These are the activations of a small neural network, seen along a few directions. Each row is one input.
Each table varies a few parts of the input and shows all the possible inputs, shuffled.
A made-up example of a description, with smaller parts first: one of 8 places around a ring, together with either a single point or one of 9 places along a line or (one of 2 separate values, together with one of 6 places along a line).
Shared parts are said once, and a part with two or three values counts as separate values.
In the rows, 128 means zero.

Other details of the inputs shift rows strongly along two fixed directions, in all tables alike. That doesn't count.

A family of inputs:
row 1: [155 122  87 110 116  97 161 154 184 143 151 120 113]
row 2: [131 116  93 153 166 158 153 113  89 135  92 189 173]
row 3: [ 94 134 179 136  77  89  88 107 117 120 166 101 111]
row 4: [138 175 129 109 155 110 151 153 177 134 136 136 121]
row 5: [103 138 191 142  90  89  90 112 122 108 156  94 108]
row 6: [148 148 109  67 155 134 142 168 156 148 128  94 125]
row 7: [142 173 130 102 153 107 152 146 176 133 140 140 126]
row 8: [ 75 138 165 143  81 102  71 129 119 123 153  97 114]
row 9: [157 140 112  85 131 132 159 171 147 174 156 101 109]
row 10: [ 90  80 153 192 104 142  90  81  33 107 113 144 155]
row 11: [ 70 145 162 134  91 101  65 126 123 109 136  93 120]
row 12: [142 171 130  96 153 104 152 140 175 133 140 143 126]
row 13: [135 107  96 155 156 156 160 111  83 150 110 196 166]
row 14: [155  68  59 159 142 146 162 123  99 130 100 166 158]
row 15: [149 167 134 107 141 102 160 141 172 149 152 144 119]
row 16: [130 119  91 161 166 162 150 121  90 136  88 184 170]
row 17: [106 111 177 120  64 140  85 105 132 117 155  86  82]
row 18: [ 92  98 129 118  75  84  71 121 136  88 133  73 120]
row 19: [ 92 135 180 142  78  92  88 114 117 120 165  99 111]
row 20: [160 121 112 189 168 155 170 120  91 138 100 176 146]
row 21: [128 170 119  86 154 108 140 140 177 136 133 143 137]
row 22: [156  94 100 133 166 204 151 100 109 119  78 169 143]
row 23: [109  96 165 209 128 139  92  86  42  80  94 126 142]
row 24: [149 117 101 188 156 159 168 122  87 150 109 181 148]
row 25: [115  89 171 214 115 137 103  82  39  94 108 131 139]
row 26: [135 167 121 120 130 113 156 156 171 162 157 143 117]
row 27: [131 145 107  67 126 161 134 141 187 145 127 135 111]
row 28: [ 89 108 167 107  65 145  73 109 132 118 148  91  92]
row 29: [138 145  99  64 141 136 139 172 151 161 133 102 127]
row 30: [125 115 179 117  91 112  91 134 101 120 153  48  97]
row 31: [125 174 117 100 155 115 138 153 179 136 129 137 133]
row 32: [157 149 127  80 139 155 147 137 191 129 131 127  99]
row 33: [182  73  79 173 153 138 176 117 104 117  98 157 145]
row 34: [ 82 142 177 123 102  95  72 110 127  93 138  92 126]
row 35: [ 74 136 168 137  79 101  74 125 119 122 155  99 117]
row 36: [161  77  65 153 166 143 157 115 109 103  79 155 163]
row 37: [117 167 110  83 140 111 138 143 172 149 138 151 138]
row 38: [132  62 170 185 100 181 100  66  52  90 102 122 115]
row 39: [159 130  94  99 140  95 157 151 191 114 131 113 117]
row 40: [142 138 102  72 132 137 146 176 147 176 149 106 120]
row 41: [125 178 115 106 156 116 136 156 180 138 127 134 130]
row 42: [178  96 102 139 179 174 167 132  70 131  91 135 149]
Each input here is: one of 6 places around a ring, together with either one of 3 separate values or one of 4 places along a line.
The inputs of row 11 and row 41 match in every part but the place on the ring of 6. If row 18 is changed in the same way as row 11 into row 41, which row does it become?
> row 36
The inputs of row 5 and row 7 match in every part but the place on the ring of 6. If row 25 is changed in the same way as row 5 into row 7, which row does it become?
> row 4
List by row number the other rows that have the place on the ring of 6 in common with row 40.
> row 8, row 10, row 13, row 14, row 28, row 35
Start at row 21 and move only the place on the ring of 6, one step at a time. The first step leads to row 12. Which rows follow, in order?
> row 15, row 3, row 13, row 37
Change only the choice among 3 separate values in row 1. List by row number the other rows that result.
> row 9, row 17

A family of inputs:
row 43: [128 111 146 216 154 118 118  76  94  68  93 173 155]
row 44: [138 123  82  77 109  76 148 180 197 139 161  95 107]
row 45: [126 127 145 104 101  60 102 156 137 102 153  44 108]
row 46: [ 40 167 160  90  90 105  43 128 135 115 137  85 129]
row 47: [104 186 225 128  99 122  99 121 154 128 169 114  76]
row 48: [135 127 195 204 108 120 132 103  89 122 154 122 107]
row 49: [201  94  72 127 135 127 184 137 164 123 116 131 113]
row 50: [ 84 121 177  78  65 146  61 135 130 132 166  70  86]
row 51: [ 96  67 117 144 128 191  94  87  64  89  79 145 157]
row 52: [ 93 183 134 110 143 127 128 117 161 137 125 177 148]
row 53: [135 146 126 155 160 183 161 113  83 176 120 213 152]
row 54: [123  96 149 214 120 131 138  90  32 149 136 161 147]
row 55: [134  75 108 158 163 131 104  99  66  73  76 119 169]
row 56: [117 132  86  61 129  90 125 165 218 122 137 109 123]
row 57: [182 129 127  78 101 128 167 151 200 160 168  84  69]
row 58: [ 90 165 193 153 124 124  91  86 140  83 124 139 114]
row 59: [ 85 149 168 150  68  29  89 126 138 112 176  94 116]
row 60: [158 134  99  69 123 101 134 137 236 105 129 103  99]
row 61: [123 158 180 166  95  47 116 128 161  92 170 101  95]
row 62: [168 152  89  60 156 177 170 135 222 133 104 147 109]
row 63: [145 139  29 128 204 132 179 158 138 159  82 202 194]
row 64: [135  87 158 144 144 199 110 103  24 121  92 121 140]
row 65: [170 136  54 141 180 161 208 175 102 214 123 181 166]
row 66: [114 194 114  63 139 151 141 183 164 203 152 142 125]
row 67: [135  95 175 115  85 180  93  92 110 116 129  90  78]
row 68: [ 98 101 124 202 138 109 109  77  69  93  94 180 182]
row 69: [188 148  97  79 168 133 195 185 158 182 149 111 119]
row 70: [115  76 147 138  75 136 103 131  89 134 157  75 111]
row 71: [168 143  67  89 216 196 188 144 138 142  68 180 171]
row 72: [111  80  98 198 120 110 112 120  29 116 104 134 173]
What do these inputs look like to the network?
> one of 5 places around a ring, together with one of 6 places along a line
The inputs of row 70 and row 51 match in every part but the place on the ring of 5. If row 57 is changed in the same way as row 70 into row 51, which row does it become?
> row 62
